A small network was shown many inputs. Here are its activations along a few directions, one row for each input.
Each table varies a few parts of the input and shows all the possible inputs, shuffled.
Descriptions start from the smaller parts, as in this example, which fits no table here: one of 2 separate values, together with either a single point or one of 11 places around a ring or (one of 5 places around a ring, together with one of 6 places along a line).
Shared parts are said once, and a part with two or three values counts as separate values.

Other details of the inputs shift rows strongly along two fixed directions, in all tables alike. That doesn't count.

A family of inputs:
row 1: -0.440 -2.217 0.219 -0.448 -0.117 -2.282 -0.225 -0.569 2.816 -0.902 0.581 0.213 0.990 -0.273
row 2: 0.091 -1.724 -0.999 -0.989 -0.411 -1.589 -1.353 1.085 1.064 -0.870 -0.713 0.058 -0.330 1.299
row 3: 0.329 5.928 1.184 1.239 1.645 2.283 1.196 -3.207 -2.508 2.488 -0.317 -1.450 -0.028 -0.263
row 4: 0.382 1.740 -0.202 -2.103 -1.045 0.609 0.399 -0.145 -2.134 0.296 1.155 1.361 -1.086 2.536
row 5: -0.310 -3.939 -1.052 -2.206 -1.149 -3.522 -0.516 0.733 2.770 -1.862 0.803 1.088 0.807 1.057
row 6: 0.651 3.067 -2.685 -3.754 -3.867 4.974 2.215 3.813 -8.228 1.887 2.356 4.232 -2.389 5.836
row 7: 0.131 2.276 1.725 2.897 2.457 0.650 -0.842 -2.256 1.245 0.796 -1.777 -2.520 -0.007 -2.256
row 8: -0.321 -3.310 -0.501 -0.292 -1.089 -0.484 0.349 1.819 0.603 -1.147 0.633 0.963 0.504 -0.903
row 9: -0.192 -4.663 -1.763 -2.207 -2.105 -1.602 -0.044 3.223 0.404 -1.904 0.967 2.068 0.168 0.740
row 10: -0.186 -0.150 0.456 1.209 0.906 -0.269 -0.993 -0.295 1.645 -0.002 -0.958 -1.010 0.021 -0.515
row 11: -0.181 -0.562 -0.574 1.398 1.505 -1.877 -0.927 -0.855 2.554 0.040 -1.724 -2.049 1.136 -1.106
row 12: -0.164 0.371 1.021 0.330 0.751 -0.905 0.108 -1.649 1.382 -0.074 0.258 -0.547 0.470 -0.748
row 13: -0.479 -3.425 -0.423 -0.071 -1.111 -0.291 0.415 1.961 0.785 -1.001 0.730 1.174 0.596 -0.924
row 14: 0.072 1.474 2.018 3.127 1.923 1.418 0.549 -1.743 -0.079 0.423 -0.713 -1.926 0.530 -4.327
row 15: 0.617 5.136 1.575 1.869 1.707 2.887 -0.331 -1.917 -2.319 1.832 -1.282 -1.655 -1.382 -0.153
Description of these inputs: one of 3 separate values, together with either a single point or one of 4 places along a line.
Question: The inputs of row 3 and row 11 match in every part but the choice among 3 separate values. If row 1 is changed in the same way as row 3 into row 11, which row does it become?
Answer: row 10
Question: Which other rows agree with row 13 in the choice among 3 separate values? List them by row number.
Answer: row 6, row 8, row 9, row 14

A family of inputs:
row 16: -0.119 -4.595 -2.788 -1.766 -3.450 1.664 1.438 5.925 -3.205 -1.082 1.562 3.293 -0.199 0.686
row 17: -0.386 0.341 0.772 1.684 0.773 0.003 1.002 -1.275 0.784 0.386 0.127 -1.019 1.166 -2.281
row 18: 0.792 6.973 2.758 2.172 1.996 3.570 0.220 -3.173 -3.252 2.184 -0.569 -1.805 -1.599 -0.632
row 19: 0.348 6.150 2.225 2.639 2.038 3.736 0.668 -3.063 -2.349 2.551 -0.650 -1.750 -0.513 -1.612
row 20: -0.280 -3.570 -1.829 -3.085 -2.596 -1.967 1.134 1.883 0.022 -1.483 1.897 2.564 0.553 1.862
row 21: 0.149 -0.285 -1.915 -2.154 -1.169 -0.625 -1.220 1.529 -0.209 0.055 -0.272 1.101 -0.959 4.076
row 22: 0.004 -2.574 -3.250 -3.322 -2.198 -1.872 -0.958 2.929 0.370 -0.582 -0.058 1.703 -0.555 4.951
row 23: 0.884 3.996 -0.351 -3.429 -2.762 4.118 1.263 1.625 -6.717 1.348 2.314 3.454 -3.245 5.613
row 24: 0.427 3.052 -1.048 -3.203 -3.213 4.333 1.779 2.256 -6.178 1.667 2.590 3.968 -2.187 5.044
row 25: -0.005 -0.134 -0.686 -1.504 -0.755 -0.774 0.557 0.267 -0.600 -0.160 0.950 0.748 0.222 0.939
row 26: 1.119 5.926 -1.584 -3.875 -2.550 4.415 0.251 1.635 -7.296 2.172 1.282 3.073 -3.867 7.493
row 27: 0.385 7.344 4.535 5.482 4.095 3.859 0.495 -5.216 -1.214 2.647 -1.643 -3.797 -0.320 -4.718
row 28: -0.929 -5.076 0.261 2.513 2.742 -5.428 -2.066 -1.695 8.293 -1.918 -2.274 -3.204 3.069 -4.592
row 29: -0.872 -6.043 -0.713 -0.778 -1.347 -3.310 -0.285 1.849 3.876 -2.239 0.983 1.077 1.278 -0.724
row 30: 0.091 -1.758 -1.940 -3.507 -2.031 -1.406 -0.483 1.980 -0.329 -0.948 1.025 2.334 -0.661 3.855
row 31: 0.911 6.232 2.440 0.467 0.161 4.924 1.947 -1.865 -5.473 2.260 1.274 0.681 -2.014 0.421
row 32: -0.298 -4.865 -0.665 0.293 -1.789 1.071 0.621 4.189 -0.799 -1.611 0.714 1.541 0.006 -1.992
row 33: -0.141 0.770 1.334 2.309 2.758 -1.949 -0.503 -3.224 2.800 -0.079 -1.545 -3.000 1.446 -3.318
row 34: -0.233 -3.379 0.353 0.916 1.617 -4.322 -2.167 -1.252 5.352 -1.775 -1.837 -2.176 1.183 -1.885
row 35: 0.079 0.489 0.795 1.819 1.768 -0.907 -1.471 -1.279 2.340 0.110 -1.941 -1.975 -0.107 -0.824
row 36: -0.305 -3.463 -0.826 0.536 -1.221 1.732 0.765 3.527 -1.353 -0.869 0.466 1.561 0.340 -2.409
row 37: -0.112 2.047 2.019 3.840 4.259 -2.170 -1.182 -4.438 3.740 0.405 -2.681 -4.715 1.780 -4.388
row 38: -0.199 -2.691 -0.764 -1.998 -1.351 -1.345 0.505 0.928 0.580 -1.184 1.492 1.903 0.545 0.284
row 39: 0.356 7.480 3.462 5.287 4.099 3.471 1.142 -5.354 -1.440 3.058 -1.723 -4.174 0.346 -4.581
row 40: -0.657 -4.492 0.312 0.935 1.470 -4.652 -1.091 -1.425 6.001 -2.126 -0.718 -1.680 2.622 -3.728
row 41: -0.146 -0.423 0.601 0.986 0.928 -0.874 -1.127 -0.623 2.093 -0.280 -0.988 -1.174 0.161 -0.495
row 42: -0.862 -7.454 -3.509 -3.253 -2.272 -5.294 -1.232 3.362 4.163 -2.509 0.222 1.468 1.510 2.954
Question: Describe the family of inputs behind these rows.
Answer: one of 3 separate values, together with either a single point or (one of 2 separate values, together with one of 4 places along a line)
Question: The inputs of row 41 and row 42 match in every part but the choice among 3 separate values. If row 34 is changed in the same way as row 41 into row 42, which row does it become?
Answer: row 37
Question: Change only the choice among 2 separate values in row 31. List by row number the other rows that result.
Answer: row 29
Question: Which other rows agree with row 30 in the choice among 3 separate values? List them by row number.
Answer: row 19, row 21, row 24, row 26, row 28, row 36, row 38, row 40
